These are the activations of a small network on made-up records, seen along a few directions, one row for each record.
Here are examples, each followed by its value of one field, B.
The word none means that the record has no B.
Other fields move the rows too, some of them a lot.
In the rows, 500 means zero.
Strong random noise was added to every row along 10 fixed directions; ignore it. To show where, here is one row again and again, with new noise each time:
[435 524 443 519 493 548 544 546 446 559 549 437 560 416 522 434 612 581
 477 513 488 492 462 496 504 520 478 529 432 513 473 536]
[587 559 524 573 545 491 491 557 629 394 515 649 505 477 371 441 425 380
 477 513 363 472 443 436 400 413 587 504 443 556 469 472]
[333 567 517 536 544 503 582 575 324 597 725 446 563 340 601 365 558 471
 293 426 635 403 425 505 572 746 379 433 331 437 512 562]
[382 541 559 542 433 535 461 668 311 654 810 648 499 486 469 267 326 301
 517 564 719 494 542 487 513 719 353 474 134 398 439 705]
[633 568 507 625 680 581 506 564 633 404 596 554 491 503 379 561 539 510
 326 416 492 540 468 278 417 591 527 562 389 592 474 514]
[348 436 525 567 397 399 646 670 498 594 441 634 558 462 399 266 391 382
 641 566 334 436 349 593 436 346 575 425 355 398 496 493]
[498 264 660 422 459 283 555 600 536 559 409 451 321 571 322 492 160 339
 541 552 566 470 441 472 517 483 539 427 592 380 449 381]
[558 311 550 522 508 549 460 431 660 656 585 240 547 507 465 531 656 730
 566 548 581 422 435 377 460 462 562 557 459 628 343 489]
[480 567 448 619 590 631 464 662 653 571 662 367 620 425 483 434 582 540
 448 423 503 353 198 329 489 476 565 595 258 554 451 589]
[338 286 477 546 525 346 762 548 221 577 590 525 379 447 444 588 420 707
 394 401 503 684 821 534 551 767 337 464 592 314 517 388]
[463 524 552 352 498 502 531 483 336 567 359 298 465 481 570 481 613 473
 358 560 753 537 441 492 595 676 383 448 549 498 505 525]
[573 401 516 546 531 382 577 556 642 412 596 636 393 440 316 473 328 466
 491 536 242 497 573 472 382 353 645 514 593 516 449 403]

[429 704 598 457 389 539 487 231 364 480 141 556 792 505 719 335 850 351
 533 575 641 409 375 710 476 567 395 289 405 629 538 499] | b2
[263 394 316 412 451 439 785 593 393 625 316 370 491 439 630 359 680 674
 395 602 398 686 425 639 540 398 605 597 630 429 746 538] | b10
[730 719 481 406 580 557 340 555 482 237 459 760 282 618 362 552 248 233
 354 590 549 754 712 406 432 623 474 569 540 515 564 579] | b11
[499 542 451 547 436 443 415 564 385 365 579 763 444 475 411 507 188 340
 556 456 389 576 698 585 526 551 449 557 510 414 536 444] | b12
[478 524 492 695 445 581 506 470 533 545 686 804 639 519 417 374 472 476
 672 547 422 522 603 516 352 482 442 521 197 507 483 578] | b1
[501 505 408 622 468 539 617 662 420 471 269 827 487 738 299 498 399 462
 711 539 419 842 669 478 353 497 463 591 294 402 577 599] | b2
[433 601 493 517 507 437 591 470 422 401 125 526 589 525 541 548 545 441
 517 403 453 474 340 601 541 508 462 430 563 410 603 397] | b2
[603 558 536 624 636 590 447 389 627 426 574 374 582 475 549 671 588 621
 421 320 545 345 385 373 519 562 480 464 477 573 376 391] | b6
[403  65 781 644 405 227 555 117 473 686 577 576 689 564 536 502 539 683
 606 376 601 420 724 663 407 711 419 251 484 434 429 196] | b5
[599 299 594 487 582 294 607 455 442 387 496 581 251 520 408 726 203 472
 328 410 507 670 782 479 494 680 465 479 777 403 549 302] | b6
[258 191 537 440 466 410 694 599 403 826 661 238 420 421 541 392 479 634
 482 528 579 468 453 586 586 548 531 464 490 369 469 526] | b8
[554 524 590 509 527 572 348 349 586 471 601 365 579 460 627 468 656 531
 398 501 700 392 475 453 491 588 455 507 449 595 490 520] | b9
[439 371 444 555 612 478 883 708 590 565 222 490 456 559 380 433 725 587
 373 516 345 685 284 405 357 412 640 481 385 492 662 581] | b4
[493 741 608 616 515 633 320 428 517 556 436 420 792 568 673 472 691 389
 491 328 774 251 156 443 620 653 338 410 167 577 458 527] | none
[373 462 524 208 226 439 272 462 439 711 473 181 550 383 692 314 380 299
 673 601 709 223 201 707 689 381 504 446 572 404 443 539] | b5
[260 674 348 482 387 537 440 479 336 558 693 399 763 231 806 310 653 561
 563 465 387 278 343 757 606 422 484 500 455 475 573 568] | none
[681 723 317 525 608 655 300 457 686 254 613 536 517 369 534 624 577 514
 432 446 306 503 553 442 477 397 624 706 597 652 511 502] | b7
[385 391 582 379 568 352 691 435 524 524  89 273 507 478 614 465 677 510
 263 464 526 509 237 559 537 494 506 333 700 478 645 343] | b3
[298 247 651 838 358 404 745 518 614 659 251 785 826 612 344 290 600 577
 862 463 239 435 372 620 322 331 605 311 165 440 479 364] | b12
[367 402 400 661 501 333 780 516 528 410 384 734 564 367 459 456 525 625
 472 440  28 577 570 666 386 379 657 448 657 430 666 300] | b11
[502 384 387 655 545 591 535 694 641 502 357 505 527 662 388 597 527 687
 646 414 426 726 459 350 400 427 544 734 390 438 580 498] | b9
[602 818 418 483 665 637 339 554 498 285 376 516 486 511 578 575 505 312
 259 337 657 570 318 388 611 645 364 551 442 525 626 575] | b3
[577 394 530 648 641 469 503 429 722 381 685 449 461 438 473 644 481 682
 439 273 387 343 509 387 472 496 561 520 587 543 416 311] | b9
[539 437 383 518 427 627 503 525 488 571 568 475 471 540 484 528 536 678
 662 583 468 648 652 484 444 420 516 614 434 549 420 595] | b6
[345 505 322 634 490 516 619 669 459 491 542 525 543 446 456 573 342 616
 625 322 265 451 381 486 573 446 450 609 460 316 529 461] | b1
[638 426 334 413 516 602 258 279 589 440 538 202 489 462 601 775 657 810
 553 551 554 570 699 432 561 462 526 749 759 652 433 461] | b7
[309 492 403 494 483 440 670 751 455 533 365 475 462 451 461 447 379 448
 515 416 362 450 262 555 560 375 558 466 523 346 616 472] | none
[388 563 557 293 469 476 600 635 415 606 598 548 387 461 614  98 516 159
 195 823 735 626 362 535 485 588 588 499 370 509 724 831] | b10
[266 591 251 782 655 450 769 718 382 283 384 780 612 378 450 641 405 609
 392 115  38 614 500 552 523 491 476 533 516 254 678 282] | b8
[252 350 484 400 425 398 785 652 461 677 409 360 481 409 523 344 501 508
 494 564 389 489 278 642 509 412 574 479 527 329 660 513] | b1
[505 457 561 350 566 489 703 475 337 626 897 390 252 357 506 318 627 581
 232 668 608 534 737 479 483 695 475 454 560 593 371 710] | b12
[576 580 342 526 523 647 197 742 529 435 616 472 433 556 442 651 188 353
 530 391 597 537 375 324 611 563 444 755 310 404 547 642] | b4
[627 488 388 354 470 526 221 492 552 476 709 358 387 471 494 633 271 463
 525 474 586 508 553 425 574 491 494 679 648 472 414 494] | b5
[564 680 381 535 664 483 544 671 533 284 623 710 355 408 427 524 298 333
 233 393 336 612 538 444 460 587 563 590 566 472 649 506] | b11
[493 357 636 340 529 408 438 664 620 645 529 182 357 524 464 446 267 239
 417 570 790 370 112 405 597 470 595 486 486 450 480 553] | b8
[664 753 632 539 596 557 442 411 501 320 579 918 463 532 438 342 515 166
 341 624 557 599 704 464 340 658 472 372 314 607 478 589] | b7
[573 479 444 471 489 520 303 464 622 489 826 411 482 360 538 510 413 484
 496 495 431 331 488 520 495 412 554 599 492 564 412 517] | b4
[525 407 337 338 396 591 337 483 468 573 513 331 435 529 567 526 556 665
 608 653 553 760 676 563 518 416 458 726 596 520 527 633] | b3
[470 451 548 675 548 400 298 271 721 402 919 512 724 320 693 452 401 474
 366 304 399 110 374 602 560 504 592 495 496 587 553 276] | b10

Which value of B does each new row have?
[624 456 384 397 595 552 458 696 675 422 362 316 268 602 352 693 357 506
 546 529 514 621 383 284 554 385 640 700 629 461 492 560] | b7
[579 395 585 606 674 557 709 482 630 544 444 530 485 611 398 535 754 663
 328 491 563 701 563 320 337 677 554 467 404 607 526 544] | b11
[281 438 576 321 378 282 608 593 278 543 466 678 410 466 605 151 284  90
 335 726 592 664 512 762 511 595 524 434 518 325 831 588] | b10
[416 371 555 607 462 340 669 503 498 511 544 772 484 496 422 391 433 478
 545 562 375 564 650 579 390 486 580 440 445 427 519 474] | b7
[491 419 521 416 574 362 611 456 400 418 295 466 348 577 483 628 464 512
 408 493 573 665 610 528 538 636 480 475 706 403 593 383] | b7
[611 652 461 383 472 444 334 365 468 243 502 661 462 390 563 498 424 295
 385 544 345 505 624 681 462 446 514 516 660 554 592 446] | b4
[203 166 576 557 466 419 662 700 531 925 739 141 555 498 545 329 466 662
 533 457 725 323 180 472 561 622 545 438 212 341 496 580] | b11
[521 532 581 496 253 468 274 412 502 412 308 767 563 593 483 359 282 264
 870 600 457 436 580 686 449 317 454 434 450 470 422 404] | b9
[595 657 483 700 619 537 362 511 701 290 488 718 641 458 446 532 405 336
 465 328 303 387 320 451 428 385 598 530 397 562 525 392] | b8
[524 656 367 745 678 562 559 688 717 324 391 624 620 466 403 592 488 500
 412 247 237 461 177 373 459 318 658 626 397 495 588 436] | b8
[347 541 363 477 438 435 488 553 294 415 554 565 481 350 579 529 322 465
 468 373 349 442 574 656 611 540 386 486 540 322 553 433] | b4
[532 549 501 392 444 590 396 546 443 548 533 470 425 520 474 490 473 418
 547 611 652 548 544 487 527 518 446 530 504 499 461 624] | none
[522 561 376 428 567 657 569 669 394 559 241 388 426 691 438 646 599 607
 404 426 772 806 429 253 578 683 382 621 412 390 542 663] | b5
